Each row below holds a small network's activations on one input, seen along a few directions.
In each table, some parts of the input vary, and every possible input appears once, in random order.
Descriptions start from the smaller parts, as in this example, which fits no table here: one of 5 places around a ring, together with either a single point or one of 11 places around a ring or (one of 2 separate values, together with one of 6 places along a line).
Shared parts are said once, and a part with two or three values counts as separate values.
In the rows, zero is written as 128.

Other details of the inputs vary at random and push rows far along two fixed directions, the same in every table; ignore that.
To show where, the next rows are all for the same input, with only those details redrawn:
[140 146  90  64  62 110 198 132 128 119 142 113 152 156 139]
[129 124 131 140 131 140 115 129 125 124 122 117 123 129 138]
[114 119 143 157 159 151 133 131 155 116 134 116 127 154 106]
[ 82 114 162 180 207 170 198 138 229  95 171 114 144 220  30]
[129 143 100  79  84 119 211 133 151 113 152 112 155 174 115]

A family of inputs:
r1: [135 120 140 142 111 127 113 105 127 136  98 130 107 118 122]
r2: [128 127 151 137 121 120 119 113 123 126 119 150 105 116 108]
r3: [127 117 120 139 136 125 112 128 136 144 112 132 134 119 124]
r4: [132 117 117 139 130 121 102 128 125 139 112 127 131 116 133]
r5: [133 132 144 129 142 128 120 122 118 135 136 136 116 114 126]
r6: [130 130 120 114 120 108 110 135 108 139 125 152 131  99 134]
r7: [147 149  93  59  64 108 196 120 123 134 137 114 149 145 147]
r8: [152 146  91  60  64 105 195 116 126 141 136 113 147 144 140]
r9: [123 122 123 138 137 129 113 129 132 137 118 124 130 125 137]
r10: [129 127 124 125 128 110 103 135 108 131 128 147 128 103 130]
r11: [134 123 115 133 122 122 102 129 120 133 113 123 133 115 143]
r12: [119 118 130 155 162 136 128 124 157 136 124 126 133 137 107]
r13: [129 124 131 140 131 140 115 129 125 124 122 117 123 129 138]
r14: [118 129 147 140 149 137 120 138 124 112 144 137 120 128 120]
r15: [142 128 128 136 131 114  56 126  75 148 105 149 109  61 172]
r16: [131 134 120 116 117 110 106 136 104 125 131 143 131 104 141]
r17: [124 134 148 137 148 135 115 132 117 120 139 139 118 121 131]
r18: [132 128 134 139 135 140 118 124 126 130 121 119 123 130 141]
r19: [112 128 140 139 154 126 118 138 131 125 140 145 127 123 118]
r20: [128 134 146 128 143 131 120 126 115 128 138 138 118 115 132]
What is each input in this table made of? -> one of 2 separate values, together with either a single point or one of 4 places along a line or one of 5 places around a ring
Change only the choice among 2 separate values in r10. List by row number the other rows that result. -> r4

A family of inputs:
r21: [114 128 143 142 145 124 110 134 127 118 134 147 123 119 118]
r22: [122 121 126 139 140 130 114 131 135 137 121 124 130 130 132]
r23: [150 125 127 128 100 127  69 117  77 146  91 122 101  81 186]
r24: [125 128 137 147 148 140 118 121 135 128 124 120 123 129 134]
r25: [116 126 140 144 144 120 110 131 128 122 132 148 121 119 114]
r26: [100 135 137 124 151 125 198 143 182  97 178 138 151 185  57]
r27: [121 120 130 149 144 142 117 132 133 124 120 125 126 126 129]
r28: [128 123 140 147 140 144 113 131 128 120 125 120 122 134 128]
r29: [125 130 145 136 157 131 116 135 121 129 143 144 122 116 119]
r30: [125 117 130 145 145 132 109 128 138 139 120 123 131 128 121]
r31: [122 118 143 154 148 142 128 124 152 125 124 124 126 146 101]
r32: [122 125 137 137 137 116 111 128 127 124 131 147 124 117 110]
r33: [127 120 129 148 146 143 114 135 129 121 126 120 126 127 127]
r34: [140 123 132 149 138 132  89 114 115 141 108 122 116 105 146]
r35: [130 118 142 146 137 141 116 118 135 132 118 119 116 130 120]
r36: [124 137 117 115 123 124 178 122 156 124 142 119 141 160 112]
r37: [143 124 118 125 110 123  63 128  80 148  96 125 118  80 191]
r38: [126 122 120 132 130 131 147 128 148 125 128 123 137 141 106]
r39: [131 123 140 139 134 144 119 126 125 124 128 114 118 133 132]
r40: [151 148  85  58  41  98 174 125 102 132 121 123 143 130 163]
r41: [157 155  76  34  18  92 183 127  90 130 123 121 149 125 179]
r42: [134 125 142 137 145 122  91 124 105 144 121 149 115  91 131]
r43: [133 120 130 143 141 136  82 134 110 136 117 120 123 110 153]
r44: [149 146  74  56  45  96 181 130 106 131 125 123 149 126 159]
r45: [105 136 140 119 154 129 188 136 168 118 166 145 144 162  77]
r46: [113 135 127 105 117 135 211 129 174 112 156 114 146 187  89]
r47: [121 128 143 138 154 126 118 129 126 135 134 149 120 114 116]
r48: [131 127 136 147 150 141 115 124 131 125 131 116 123 131 133]
The inputs of r28 and r41 match in every part but one. If r39 is changed in the same way as r28 into r41, which row does it become? -> r46
What is each input in this table made of? -> one of 4 places along a line, together with either one of 2 separate values or one of 5 places around a ring
Change only the choice among 2 separate values in r29. List by row number the other rows that result. -> r26
Change only the choice among 2 separate values in r42. List by row number the other rows that result. -> r32
Start at r33 and move only the place on the line of 4, one step at a time. The first step leads to r27. Which rows follow, in order? -> r44, r38

A family of inputs:
r49: [141 140 112 109 105 112  76 137  69 134 115 134 124  81 200]
r50: [127 117 130 134 136 124 109 128 130 147 114 138 130 116 119]
r51: [112 115 133 150 149 125 109 140 147 123 130 135 137 137 103]
r52: [146 146  71  53  57  91 188 136 112 131 139 128 157 127 145]
r53: [129 152 112  70  85 110 197 145 127  98 172 130 151 161 115]
r54: [146 127 113 125 124 121 101 125 102 146 111 134 128  92 150]
r55: [128 123 132 151 164 130 125 118 147 137 134 128 129 128 105]
r56: [131 112 136 160 141 167 130 117 153 130 105  91 122 157 131]
r57: [119 128 153 150 148 124 127 111 144 126 127 146 112 129  96]
r58: [124 110 133 161 138 165 127 124 151 122 108  89 121 157 132]
r59: [108 122 148 152 144 129 125 129 141 116 127 150 115 129  98]
r60: [117 148 106  80  77  96 207 135 150  99 156 144 152 167  94]
r61: [129 156 102  63  96 103 218 125 148 131 165 126 157 161 123]
r62: [153 131  99 116  98 106  72 134  74 134 106 131 128  76 182]
r63: [135 136 126 118 130 127 104 128  99 146 120 136 124  97 168]
r64: [121 117 139 147 155 124 118 119 151 144 127 133 129 133  98]
r65: [115 125 152 150 147 131 128 121 143 125 124 151 117 128  96]
r66: [134 117 136 161 141 161 128 108 155 132 110  87 117 158 130]
r67: [124 128 159 140 159 147 129 132 130 121 146 136 118 131 107]
r68: [127 131 161 141 160 139 127 122 132 122 150 132 113 132 107]
r69: [106 110 138 154 160 133 124 139 159 130 131 136 133 142  89]
r70: [117 126 155 142 156 145 126 140 127 112 149 135 116 132 109]
r71: [128 133 123 119 128 125 102 136  97 137 123 135 122  98 170]
r72: [156 124 105 126  77 138  76 121  84 129  83  89 118 105 205]
The inputs of r69 and r51 match in every part but one. If r59 is changed in the same way as r69 into r51, which row does it become? -> r60
What is each input in this table made of? -> one of 4 places along a line, together with either a single point or one of 5 places around a ring
List by row number the other rows that have the place on the line of 4 in common with r61. -> r55, r57, r64, r66, r68
Change only the place on the ring of 5 in r50. List by row number the other rows that result. -> r54, r63, r65, r67
